Here are a small network's activations along a few directions, averaged over the inputs that share one value of a field.
Related values have similar rows: they may be neighbours, one step apart, or belong to one group.
(in the rows, 500 means zero)
Random noise pushes rows far along 7 fixed directions. That doesn't count. These rows show it; they differ only by the noise:
[592 657 416 518 336 383 510 434 226 678 252 614 542 429 519 310 598 458
 729 539]
[603 571 408 462 396 419 533 558 539 533 539 381 538 549 496 466 495 379
 366 564]
[571 316 477 370 464 546 336 464 574 450 624 464 543 623 480 314 421 693
 286 448]
[348 354 591 602 506 605 390 284 559 482 458 663 264 568 525 451 517 682
 939 346]
[277 499 326 342 432 482 391 467 462 445 761 528 469 504 452 499 613 573
 449 534]
[383 691 503 406 552 324 586 944 250 545 597 503 698 156 461 803 633 490
 634 758]
[387 499 645 441 647 427 565 628 582 490 917 503 492 494 395 508 495 574
 424 447]
[396 535 406 369 497 399 469 706 345 504 644 532 616 316 450 587 590 600
 468 633]
[523 479 418 512 496 395 549 610 490 531 550 513 512 382 460 532 513 544
 456 552]


Field H:
h7: [540 459 537 398 518 500 458 646 416 471 384 455 707 416 563 647 512 412
 482 611]
h6: [685 373 560 638 588 580 444 382 555 540 172 586 425 496 555 463 410 612
 588 444]
h1: [599 582 645 399 439 682 457 574 526 394 422 346 663 736 610 521 413 406
 363 483]
h12: [534 374 527 567 571 594 560 547 626 472 467 505 460 512 493 599 371 555
 430 442]
h8: [278 398  66 346 257 585 245 363 378 249 342 394 534 429 558 694 659 457
 370 676]
h5: [491 178 164 647 647 540 575 356 722 398 568 598 337 444 461 516 403 717
 166 304]
h4: [587 619 653 718 561 499 615 362 523 562 253 581 406 454 514 539 493 416
 666 457]
h3: [621 675 544 505 480 367 661 559 502 624 682 422 503 570 434 351 488 298
 326 497]
h2: [579 495 657 700 561 519 530 472 566 558 501 493 463 555 477 416 495 467
 624 427]
h9: [378 710 615 323 535 374 643 536 321 567 752 525 655 505 416 357 538 347
 327 508]
h11: [485 351 752 293 677 648 306 665 439 428 690 513 674 535 518 485 462 770
 454 510]
h10: [209 610 234 510 500 442 529 415 398 484 422 631 377 206 461 659 636 553
 521 622]
The values of H form 4 separate groups.
Which other values are in the same group as h4? Give them in the order they are listed.
Answer: h6, h10
Which other values are in the same group as h1? Give them in the order they are listed.
Answer: h12, h5
Which other values are in the same group as h11? Give them in the order they are listed.
Answer: h3, h2

Field W:
w6: [480 381 463 486 439 598 371 562 494 405 483 430 524 527 533 545 474 578
 549 518]
w1: [540 460 523 441 541 515 423 443 515 542 561 557 469 509 476 296 430 718
 335 431]
w8: [541 521 752 480 542 491 413 416 463 549 464 553 504 534 495 359 497 546
 665 475]
w2: [602 350 391 466 453 507 336 490 525 477 601 439 534 531 475 318 479 650
 296 484]
w4: [603 424 197 467 390 437 593 548 540 469 540 397 526 524 509 515 463 381
 168 528]
w9: [610 575 669 500 479 416 490 533 287 599 301 588 701 404 490 363 544 525
 624 547]
w5: [512 593 509 541 564 510 625 435 598 529 537 516 458 588 525 543 494 387
 499 404]
w7: [529 507 406 511 492 552 510 431 465 549 367 547 451 516 499 459 481 539
 448 501]
w3: [661 472 731 577 462 538 537 179 464 601 265 621 468 716 515 142 406 460
 648 282]
The values of W form 3 separate groups.
Which other values are in the same group as w1? Give them in the order they are listed.
Answer: w5, w7
Which other values are in the same group as w6? Give them in the order they are listed.
Answer: w2, w4
